A small network was shown many inputs. Here are its activations along a few directions, one row for each input.
In each table, some parts of the input vary, and every possible input appears once, in random order.
A made-up example of a description, with smaller parts first: one of 8 places around a ring, together with either a single point or one of 11 places around a ring or (one of 2 separate values, together with one of 6 places along a line).
Shared parts are said once, and a part with two or three values counts as separate values.

Other details of the inputs shift rows strongly along three fixed directions, in all tables alike. That doesn't count.

Table:
R1: [-17  61  41  -8  -8 -25 102  43  34 -40  16]
R2: [-31  -3  63 -90  32  29  34  26 -16  -9  -6]
R3: [ 33 -21 -50  89   3 -24 -65 -17  22  28  16]
R4: [ -6  39  45 -53 -50   5  44  58  17 -39   1]
R5: [-39 -29  -9  30  -2  17 -95 -31   6  21  12]
R6: [  6  -2 -26  74 -58  27  -2  22 -32 -15  23]
R7: [ 25 -44 -20  58  -7  14 -37   3   1  10  19]
R8: [ -3  21  16  33 -38  13 -11  27  14 -24  -8]
R9: [-13 -44 -25  44 -53  12 -21 -23 -24   2  27]
R10: [ -5  -1  43 -16 -34  -6 111  29   4 -49   6]
R11: [ 29 -55  11 -83  79   4  10 -25  11  21 -50]
R12: [ 43 -47 -11 109  -6 -18  23 -32  34 -29 -31]
R13: [  3 -37  30 -86  63  -6  -1 -25  51   6 -38]
R14: [ 31  29  64 -60  14  26  31  -5 -44 -24  -7]
R15: [-42 -18 -39  -4   1  26 -61 -63 -15  36 -22]
R16: [  7  51  29 -33 -35 -37  95  63  29 -32  34]
R17: [ -32   30   35 -103   24   18   43   10    6    9  -14]
R18: [-57  38  -6  22  -3   9 -24  -3 -21  17  10]
R19: [-99  49   8 -35 -35  10 -20  51 -57   1  72]
R20: [ 33  18 -31  96  -1 -16 -27  15  17   0 -12]
R21: [ 12 -29 -79  36  20 -16 -64 -60  -8  56 -11]
R22: [-48 -41 -63 -29  45  -6 -88 -71 -23  76  21]
R23: [ -7  28 -15  59 -28  24 -40  16  -1   6  10]
R24: [ 32   7 -24  71  24 -50  46   7  39 -21 -15]
R25: [ 34 -44  -1  49  18   6  -9   4  17  -3  -3]
R26: [ 28  43  20 -27 -11 -28  47  54  20 -14  -1]
R27: [-67  60  21  39 -55  34  -2  37  -6 -13  60]
R28: [-64  68  33 -33 -57  54 -62 -45 -88  13  39]
R29: [ 42 -16   7  -8 -20  -3  73  34  19 -32  14]
R30: [-50  33 -17  31   7  -4 -11  12 -25  -1   1]
R31: [ 92  16  31 -92  96 -44  -9 -30   8  19 -41]
R32: [ 16 -57  21   7  41   4 -22 -28   6   2 -47]
R33: [ 29 -41 -40 -39  41  12 -91 -25  14  57 -20]
R34: [ 15 -15 -30  95 -47   1 -44  -4  20  -2  17]
R35: [ 41 -95  -1 -90  56 -13 -28 -49   4  30 -51]
R36: [ 46  47  56  73 -69   2  66   5 -43 -69  -1]
R37: [  6  18 -31  25 -27 -40  37  29   8 -17  27]
R38: [  4 -31  -4  28   7  28 -49   0 -26  12  -1]
R39: [ 77   7 -63  85   0 -56  48   1  30 -16 -37]
R40: [-123   51   38  -34  -50   56  -18    7  -45    5   32]
R41: [ 11 -14   7 -80  -1  -1  21 -10  19  10 -28]
R42: [-51   6 -50   3  30  -5 -31 -31 -39  28 -14]
R43: [ 15 -66  48 -86  32  -3 -22  11   3  -4  -6]
R44: [-33 -11 -16  65 -22  28   4 -17 -18  -8  25]
R45: [ 38 -36 -33  46  -5  -8  49 -14  19 -13  -6]
R46: [ 10   0 -30  92   4 -18 -32   1  23  15  13]
R47: [ 60 -37   3 -82  47 -21   4  -1  56  25 -16]
R48: [-96  51   4 -35 -54  41  25   8 -33  12  73]
R49: [-53  96  20 -16 -45  59 -47 -24 -83  17  51]
R50: [-66 -45  26  -2  -6  28 -66 -13 -43   9  22]
R51: [ 23  43  11  50 -10   5  42  29  42 -26 -17]
R52: [-26  11  37 -87  55 -23  17  46  12 -12   2]
R53: [ 31 -56  15 -99  54 -24   3 -36  51  25 -33]
R54: [-35 -52  21 -21   8  24 -79 -16 -45  22  -2]
R55: [  7  68  11  -3 -34 -31  84  86   3 -58   5]
R56: [-71  17 -33 -55 -30  47 -44 -26 -46  46  36]
R57: [-34  26 -19  63 -23  22  -2 -19  10   3  28]
R58: [-32  -6   2 -49 -31  14 -14  -3   4   3  27]
R59: [ 45  45   5  19  16 -40  97  25  43 -35 -42]
R60: [ -49   16   19 -121   38  -29   54   19  -11    1   20]
R61: [ 84  -1  -2 -75 118 -54 -30 -42 -10  19 -57]
R62: [ 55 -47 -18  74   4 -11  28 -40  17 -13 -57]
R63: [ 50  42  20   6  23 -44  62  71  34 -48 -31]
R64: [  9 -28 -20 -11 -10  21  13 -18 -21  14  -3]
R65: [ 48 -56 -43 100 -32  -2 -46 -23 -11  -3 -21]
R66: [ 79  -9 -16  72   1 -17   2  21  65  -3 -10]
Each input here is: one of 6 places along a line, together with either a single point or one of 10 places around a ring.
The inputs of R19 and R34 match in every part but the place on the line of 6. If R61 is changed in the same way as R19 into R34, which row does it become? -> R28
The inputs of R45 and R10 match in every part but the place on the line of 6. If R14 is changed in the same way as R45 into R10, which row does it become? -> R36
Which other rows does R41 become when the place on the ring of 10 takes its other values? List them by row number. -> R4, R5, R8, R13, R15, R34, R40, R53, R58
Which other rows agree with R21 in the place on the line of 6? List them by row number. -> R1, R3, R16, R18, R20, R22, R26, R31, R46, R59

Table:
R67: [ 18  35  72  -4 -57  -1  85  59  15 -60   4]
R68: [-42 -28 -44  58 -43  18 -11 -21 -26   5  22]
R69: [  6 -51  37 -99  74  -5 -23   7  38  24 -17]
R70: [ 18 -42 -18  -3  35 -20  -2  -6  49   3 -30]
R71: [-12  44  38 -44  24   7  15  32  -9 -11  -5]
R72: [ 75 -79 -33  31  26 -14  -3 -35  30   4 -31]
R73: [  4  36  23  29  -7  12  -7   4 -23 -20   6]
R74: [-53  19 -23 -99  32   5 -84  -6 -28  53  42]
R75: [-94  51  -8   4 -23  32 -44  -9 -53  26  52]
R76: [ 74 -62   3 -18  23  -6  -3 -18  36   5 -49]
R77: [-30  35  -3  21 -43  34 -16 -24 -53   9  21]
R78: [-36  33  20 -57 -30  -2  17  71   9 -10  54]
R79: [ -6 -10 -62  41  34 -15 -53 -50   5  34 -21]
R80: [-50  46  37 -94  -9  10  81  16 -25 -21  14]
R81: [  7  12   0 -13  -7   1  29 -18 -26   3  -3]
R82: [ -1 -30 -27  51 -13 -22  15  -1  15   1   0]
R83: [ -10  -12  -28   35   -7   25 -106  -70  -52   44   -2]
R84: [ 26  33 -44 106 -30 -34  64  -1  19 -22  -8]
R85: [ 62 -43  45 -59  70 -23  12  39  55 -10 -50]
R86: [ 44  13  17 114 -50  -3  36  34  23 -58   1]
What do these inputs look like to the network? -> one of 2 separate values, together with either a single point or one of 9 places around a ring
The inputs of R72 and R81 match in every part but the choice among 2 separate values. If R68 is changed in the same way as R72 into R81, which row does it become? -> R80
